These are the activations of a small neural network, seen along a few directions. Each row is one input.
Each table varies a few parts of the input and shows all the possible inputs, shuffled.
Descriptions start from the smaller parts, as in this example, which fits no table here: one of 4 places along a line, together with either a single point or one of 9 places along a line or (one of 2 separate values, together with one of 8 places around a ring).
Shared parts are said once, and a part with two or three values counts as separate values.
In the rows, 128 means zero.

Other details of the inputs vary at random and push rows far along two fixed directions, the same in every table; ignore that.

Table:
r1: [126 102 132 150 116 102 122  96 131 130 140 131 122 129 134 115]
r2: [100 123 127  76  97 191 136 228 118  93 106 119 155 154  93 144]
r3: [ 56 127 118  57  50 226 200 219 119 111 103  27 133 189  76 146]
r4: [ 77  92 111 152 122 120 145 112 147  86 134 111 114  95 116 161]
r5: [154 143 123  80  96 159 137 196 129 154  90  94 151 179 112 124]
r6: [ 94  92 127 145 116 108 141 107 132  98 124 109 108 119 140 162]
r7: [190 161 124  49  83 162 108 243 134 172  83 156 146 212 124 105]
r8: [ 31 101 123  70  53 229 188 245 115  77  99  23 129 152  81 182]
r9: [173 176 146 128 158 105  84  90 106 186 158 202 137 131 140  78]
r10: [194 158 124 152 168  79 112  72 147 163 135 157 123 125 158  97]
r11: [143  98 113 173 136 100 126  96 151 137 113 111 131 116 139 132]
r12: [104  83 129 170 135 136 131 119 133  99 151 107 151 100 110 121]
r13: [183 151 134 118 126  83  84  98 130 168 144 217 120 146 144  84]
r14: [108 120 132 160 152 149 143 107 120 121 149  93 141  97 106 113]
r15: [109 101 114 156 123 115 126 103 146 121 152 131 129 103 109 115]
r16: [127 126 122 149 146 124 154 106 133 119 105  78 109 113 142 170]
r17: [ 91 105 121 164 123 128 146  97 133 117 152  95 136  98 108 125]
r18: [167 169 134  39  91 169 123 243 121 155  68 134 141 207 143 142]
r19: [141 103 122 152 138  94 125 115 151 112 102 116 116 122 161 159]
r20: [185 143 134 130 153 107  68 116 129 153 155 216 151 120 128  75]
r21: [167 160 152 142 187 100  86  88 114 142 146 182 129 106 153 102]
r22: [120 111 132 159 148 128 124 109 127 120 154 114 155  93 110 108]
r23: [173 141 146 127 162  96  59 122 113 131 141 214 145 122 157 101]
r24: [106 109 127 151 115 118 149  88 131 123 138  96 122 115 116 131]
r25: [176 177 140 106 146  87  98  92 113 163 133 214 102 143 165 110]
r26: [105 128 133 137 132 125 149  92 114 121 125  98 101 113 133 160]
r27: [149 104 106 173 151  76 142  92 153 119 109 134 112 100 143 174]
r28: [170 151 136 151 178 105 100  82 130 152 164 180 141 105 136  76]
r29: [ 88 125 129 150 143 133 146  98 116 113 135  97 114  96 124 155]
r30: [ 91 104 131 157 146 137 141 115 126  88 133  97 137  87 117 153]
r31: [156 189 154  34  85 186 118 205  93 177 114 154 132 210 122  89]
r32: [108  96 127 163 125 112 119 106 133 124 155 130 138 109 123 113]
r33: [118 118 109 151 140 123 170 107 149 110 107  80 104 110 139 175]
r34: [ 78  87 124 159 125 116 137 115 134  89 137 108 122 102 130 159]
r35: [210 218 156  41 143 145  56 203 101 172 128 250 144 187 162  63]
r36: [ 97 125 120 147 141 121 146 102 129 111 141 119 107  94 129 146]
r37: [149 131 121 156 146 120 145 100 140 136 123  86 122 121 135 126]
r38: [124 148 128  43  75 156 123 208 119 131  96 148 120 193 124 140]
r39: [ 88 114 113 161 130 137 162  94 136 121 154  95 123  97 105 124]
r40: [ 95 111 128 141 120 113 149  94 126 106 123  98 109 111 132 165]
Description of these inputs: one of 2 separate values, together with one of 4 places along a line, together with one of 5 places along a line.
Changing only the choice among 2 separate values turns r23 into r12. The same change can be made to r35. Which row results? -> r28
A walk changes only the place on the line of 4. It starts at r30 and steps to r8. List the rest of the walk in order. -> r40, r18
Which other rows does r27 become when the choice among 2 separate values takes its other values? List them by row number. -> r7
Which other rows does r39 become when the place on the line of 5 takes its other values? List them by row number. -> r9, r15, r17, r32
